Each row below holds a small network's activations on one input, seen along a few directions.
Each table varies a few parts of the input and shows all the possible inputs, shuffled.
A made-up example of a description, with smaller parts first: values(3) and (point or ring(11) or (line(4) and ring(5))).
Shared parts are said once, and a part with two or three values counts as separate values.

Other details of the inputs vary at random and push rows far along two fixed directions, the same in every table; ignore that.

A family of inputs:
x1: [  -4 -106    3   26  -39   16  -10  -40   48   -3  -25  -14  -35]
x2: [-46   9 -37 -54 -16 -19  55   7 -35 -12  23 -35  15]
x3: [-18   0 -53  -4  21  18  48  60 -35  11  67  20   5]
x4: [ 42  50  41   8  23 -20 -60  14  10  26 -19   9  11]
x5: [ 31  83  45  25   5   4 -34   2  -5   4 -27  20  15]
x6: [-31   7 -44 -53  -1 -22  45   5 -26 -15  28 -37  13]
x7: [-12 -18 -41 -56  23  -6  36  29 -40  14  47 -20   5]
x8: [-37 -75  -3  11 -39   3  -8 -66  38 -29 -19  -9 -21]
x9: [ 26  64  45  -7  18 -17 -47 -17   4   1 -33 -19  16]
x10: [  14 -108    6   70  -32   47   -1  -23   29  -17   -5   38  -37]
x11: [-25  -8 -40 -57  25 -13  46  13 -40   4  31  -9  10]
x12: [ 18  67  34  -8   9 -30 -46 -13  15   4 -44 -34  13]
x13: [  8 -28 -48 -36  20 -12  57  55 -37  24  44   8   8]
x14: [ -7   6 -42 -45  17  -2  62  48 -30 -13  32   3  -2]
x15: [-24 -74   9  78 -31  53  -2 -32  48 -32  -9  50 -38]
x16: [-15 -96   9  21 -37  23 -24 -41  52 -17 -25 -17 -44]
x17: [-14 -97  -7  18 -44   6  -7 -55  40  -6  -9 -18 -17]
x18: [-14  -4 -44 -44  25 -12  54  39 -33   3  32  18   4]
x19: [-33  12 -35 -56  -4 -12  54  26 -31  -4  10 -34   5]
x20: [ 35  68  33  29  27 -11 -47  -7  -3  13 -20  32  17]
x21: [ 39  58  33  57  21  -7 -47  18   3  37  -5  25  29]
x22: [-14 -60  13  73 -37  60   6 -23  50 -45  -7  35 -45]
x23: [ 13  70  54  -9   4 -13 -41 -15  -3   6 -40 -16  20]
x24: [-31  29 -39  -9   1  23  72  50 -36  -4  46  19   7]
x25: [ 11  58  30  -9  16 -40 -53 -23  13  19 -44 -22  18]
x26: [ 24  76  51   4   3 -11 -33   7   6   6 -40  10  14]
x27: [ 43  78  36  27  19  -2 -40   1   1  -2 -20  16  11]
x28: [ 46  58  34  32  25  -4 -60   9  -3  21  -8  19  15]
x29: [  0 -29 -42 -49  20 -13  45  27 -42  27  43 -17  14]
x30: [-26 -90  -3  14 -44  12 -21 -55  44 -21  -7 -21 -27]
Each input here is: line(5) and line(6).
Question: Changing only the line(5) part turns x23 into x11. The same change can be made to x19. Which row results?
Answer: x25
Question: Which other rows does x3 become when the line(5) part takes its other values? List them by row number.
Answer: x15, x21, x22, x24
Question: Start at x6 and move only the line(6) part, one step at a time. The first step leads to x12. Which rows follow, in order?
Answer: x9, x14, x27, x22

A family of inputs:
x31: [ 15  51  22 -20  11 -28 -16  -7  -1  -4 -41 -11   9]
x32: [ 18  18  32 -18  18  -5 -26 -26   1  -2 -26  -7   1]
x33: [-27   7 -51 -42  29 -30  40  25 -34  25  48  -1  25]
x34: [-12  21  34   7 -35   7 -23 -12  23 -18 -31 -22  -8]
x35: [ 23  14  28  -9  23 -25 -32  -5  10  20 -20   8   0]
x36: [ 28   3  11  21   9  -3 -27  13   9  35   0 -17   3]
x37: [ 24  64  25  43  10  27 -25  26   5  -8  -3  37  -5]
x38: [  14 -118   29   55  -38   37  -21  -31   46   -2  -35   15  -42]
x39: [ -55 -113  -32    8  -34   37   40  -44    9  -44   20    2  -34]
x40: [ 11  16   8  -1  15 -12 -50  -2  19  13  -6  -2   1]
x41: [-24  25 -50 -49  13 -16  46  32 -29 -12  27 -32   7]
x42: [  23 -103   23   39  -32   23  -23  -38   43  -19  -24   20  -37]
x43: [ 20  15   9  15   6 -24 -27 -13   2  24  10   0  25]
x44: [-23  17 -39  16  16  23  67  46 -38 -10  53  40  10]
x45: [ 34  33   9   2  17 -23 -40  11  -3  23  13 -15  17]
x46: [ 33  55  32  33  14  21 -16  21  -4  -6 -20  52   2]
x47: [-28  -1 -23 -61  -7  -2  72  33 -29 -12   9 -17  11]
x48: [ 20  13   4  20   6 -15 -25  -3  -7  44  -3  -3  20]
x49: [-24  -4 -43 -50  14   3  36  18 -34 -11  44 -28  -6]
x50: [-11  38   5   7  -7 -16 -20 -33  15  -9 -29  -8  15]
x51: [-57 -50 -35 -17 -48  21  69 -10  -2 -26  14  -9 -14]
Question: Changing only one part turns x34 into x47. The same change can be made to x49. Which row results?
Answer: x32
Question: Describe the family of inputs behind these rows.
Answer: values(3) and (point or line(6))
